A small network was shown many inputs. Here are its activations along a few directions, one row for each input.
Each table varies a few parts of the input and shows all the possible inputs, shuffled.
Descriptions start from the smaller parts, as in this example, which fits no table here: one of 6 places along a line, together with either a single point or (one of 2 separate values, together with one of 5 places around a ring) or one of 11 places along a line.
Shared parts are said once, and a part with two or three values counts as separate values.

Other details of the inputs vary at random and push rows far along three fixed directions, the same in every table; ignore that.

Rows:
R1: [-3.64  0.09 -0.53 -1.30  1.00  0.69  3.70  1.99 -0.80  1.04  0.70  3.51]
R2: [ 7.69  1.16 -6.10 -1.01 -3.49 -1.61 -5.93 -7.42 -3.90 -0.47  1.85 -5.50]
R3: [-5.02  0.23 -0.61 -2.10  0.74 -1.26  2.24  1.57  1.68  1.18 -0.31  2.63]
R4: [-1.02  0.19 -6.13 -3.93  5.16 -2.26 -0.26 -2.54 -3.53  0.99 -0.03 -1.77]
R5: [ 1.38  0.09 -5.82 -2.07  6.45 -3.15 -1.49 -0.17 -3.07  3.45 -1.36 -1.66]
R6: [ 2.15 -0.79  5.71  5.14 -5.07  4.39 -0.29 -3.14  2.33 -0.71 -1.46 -3.19]
R7: [ 7.03  0.85 -3.40  0.82 -2.98  0.20 -5.37 -6.21 -3.04  1.06  0.52 -3.87]
R8: [ 3.23  1.53 -2.69  0.33 -8.27 -1.27  1.17  1.67 -0.85  1.04  3.32  2.80]
R9: [-0.65 -1.21  8.25  4.41 -3.38  2.84 -1.52 -4.43  5.88  0.31 -3.37 -4.25]
R10: [ 1.25  0.07 -5.67 -3.80  6.51 -2.94 -1.56 -1.25 -3.85 -0.21  0.71 -2.41]
R11: [-1.33 -0.53 -0.45 -0.52  6.97 -0.23 -1.28  2.32 -0.99  0.87 -2.11  1.08]
R12: [-3.08  0.35  6.78  0.84 -7.61  1.51  3.23  3.88  5.34 -1.54  2.41  4.02]
R13: [ 0.99  1.91 -5.98 -2.68  0.51 -4.49 -1.94  2.30 -1.64  0.02  0.97  1.87]
R14: [-0.28  0.21  2.10  1.50 -7.00  0.53  4.31  2.63  1.16 -3.99  3.19  2.41]
R15: [-1.67 -2.28  3.51  1.95  7.97  1.63 -0.26 -3.29  0.97 -1.39 -4.24 -5.67]
R16: [-2.98  0.54 -0.60 -2.07  0.19 -1.40  4.50  7.72 -0.25  0.16  2.86  7.24]
R17: [ 3.13 -0.06  1.95  3.40 -0.51  2.32 -4.62 -4.37  0.77  1.16 -2.69 -3.97]
R18: [-4.60 -0.70 -0.46 -0.95  6.39  0.38  1.36  0.85 -0.16  2.95 -2.85  0.84]
R19: [ 5.10  1.55 -3.12 -1.88 -7.69 -0.45 -1.24 -0.18 -2.85 -0.02  5.03  2.40]
R20: [-4.12 -1.97  5.81  1.94  8.66  2.00 -2.61 -0.32  3.62 -0.84 -6.12 -2.83]
R21: [ 4.09 -0.43  4.39  2.53 -5.17  3.68 -2.67 -5.88  1.17  0.91  0.54 -3.66]
R22: [-0.59 -0.06  3.99  1.67 -7.25  1.54  4.89  3.48  1.46 -1.00  3.03  3.97]
R23: [-1.19  1.61 -6.52 -3.27 -0.79 -5.16  2.80  6.56 -1.34 -0.35  2.13  4.67]
R24: [-5.87 -2.35  5.57  1.07  8.64  2.51  2.86  4.23  1.89 -4.62 -2.71  1.33]
Each input here is: one of 4 places along a line, together with either a single point or one of 5 places around a ring.
The inputs of R19 and R20 match in every part but the place on the line of 4. If R1 is changed in the same way as R19 into R20, which row does it become?
Answer: R3
Which other rows does R21 become when the place on the line of 4 takes its other values? List them by row number.
Answer: R10, R12, R16
Which other rows agree with R17 in the place on the line of 4? List them by row number.
Answer: R5, R8, R11, R16, R18
A walk changes only the place on the line of 4. It starts at R13 and steps to R17. List the rest of the walk in order.
Answer: R7, R2
